[[  8  -4  -6   6  -6  -7   3   2   5]
 [-21  18  51   4  19  15   7 -19 -13]
 [ 13  -9 -12   8  -6   8   1  11   0]]
Counting starts at 1.
Read off the entry in row 1 and column 2.
-4
The bottom-right entry -> 0
The top-right entry: 5
Read off the entry just right of 1.
11
Read off the entry in row 3 and column 2.
-9
Read off the entry in row 2 and column 3.
51
The entry in the bottom-left corner -> 13
The entry directly below the largest entry -> -12
The entry directly above -21: 8
The entry just left of 51 -> 18
The entry at the centre is 19

6598  6285  4433  5176  6602  6093  5470  5811  3701  5653
6464  7547  4671  6465  7062  5228  5939  5380  6028  4082
8347  5210  6581  4102  5859  4859  4473  3702  3614  6769
6957  6206  4694  6075  5343  5542  7403  6581  5703  5904
4191  6557  7116  7046  8097  6172  6337  7901  6807  7232
6776  6186  7386  8666  7050  7043  6557  7386  8443  6714
8839  5098  4141  5130  6315  5182  5463  5385  6045  4815
5128  6251  9725  8342  7737  6298  5319  4996  8115  9733
7515  7086  6574  6941  8178  7867  6320  9243  3890  5109
3006  6765  7260  7518  8039  6431  8025  7758  6583  6883
8795  6938  4824  7169  7688  6074  5170  3382  7378  3495
6236  5466  8700  7363  9695  7092  6121  4136  8477  7775
8581  7025  4194  7913  7302  6298  5856  7290  7377  3595
5074  7220  5663  7147  7557  5735  7136  7812  4185  5914
The entry in the bottom-left corner: 5074
The entry just right of 8839: 5098
The entry directly above 4185: 7377
Read off the entry directly above the largest entry.
4815
Read off the second smallest entry.
3382
The bottom-right entry: 5914
The smallest entry in the first row: 3701
Read off the entry just right of 5343.
5542
The entry just right of 7363 is 9695
Read off the smallest entry in the last column.
3495
Read off the entry directly above 7290.
4136
The entry just left of 7758 is 8025
The 2nd largest entry is 9725
Read off the largest entry in the last column.
9733
Read off the entry directly below 7378.
8477
Read off the top-left entry.
6598
Read off the third-last entry, reading row by row.
7812
Read off the third entry on the diagonal from the top-right corner.
3702
Read off the entry just right of 7147.
7557
Read off the entry directly above the smallest entry.
7515
Read off the entry just left of 7046.
7116
Read off the 4th entry in reading order.
5176
Read off the fifth entry in reading order.
6602
The 5th-last entry, reading row by row is 5735
Read off the entry just left of the largest entry.
8115
Read off the last entry in the row that holds the smallest entry.
6883
Read off the top-right entry.
5653
The entry just left of 6172: 8097
Read off the largest entry in the first column.
8839
Read off the entry just left of 4194.
7025

arr = [-17   1 -11  54  -6 -35 -16   5]
The entry just right of the smallest entry: -16
Read off the entry just right of -17.
Answer: 1

Read these off the table that follows.
1) The entry just right of -18?
2) The second entry in reading order?
3) The maximum?
[[3, 25, -7, 18, 5, -16, -8], [23, -2, 22, -6, 3, 25, 13], [4, -18, 22, 18, -12, 11, 26], [41, 5, 17, -34, 25, -26, 19], [-17, -2, -27, 4, 3, 1, 16], [-15, 3, -32, 13, -6, 4, 26], [14, 11, 0, 5, -2, 22, 14], [13, 0, 10, 3, 5, 3, 14], [4, 14, 13, 23, 5, -14, 2], [-6, 19, -1, 27, -7, 20, 7], [-7, 15, -9, 5, 13, -9, -13], [28, 40, 6, -9, 25, 5, -23], [13, 13, 4, 5, 2, 9, 6], [4, -2, -3, -7, 9, 4, 11], [21, 15, 9, -11, 17, -1, -14], [24, 19, -6, -11, 12, -11, -3]]
1) 22
2) 25
3) 41
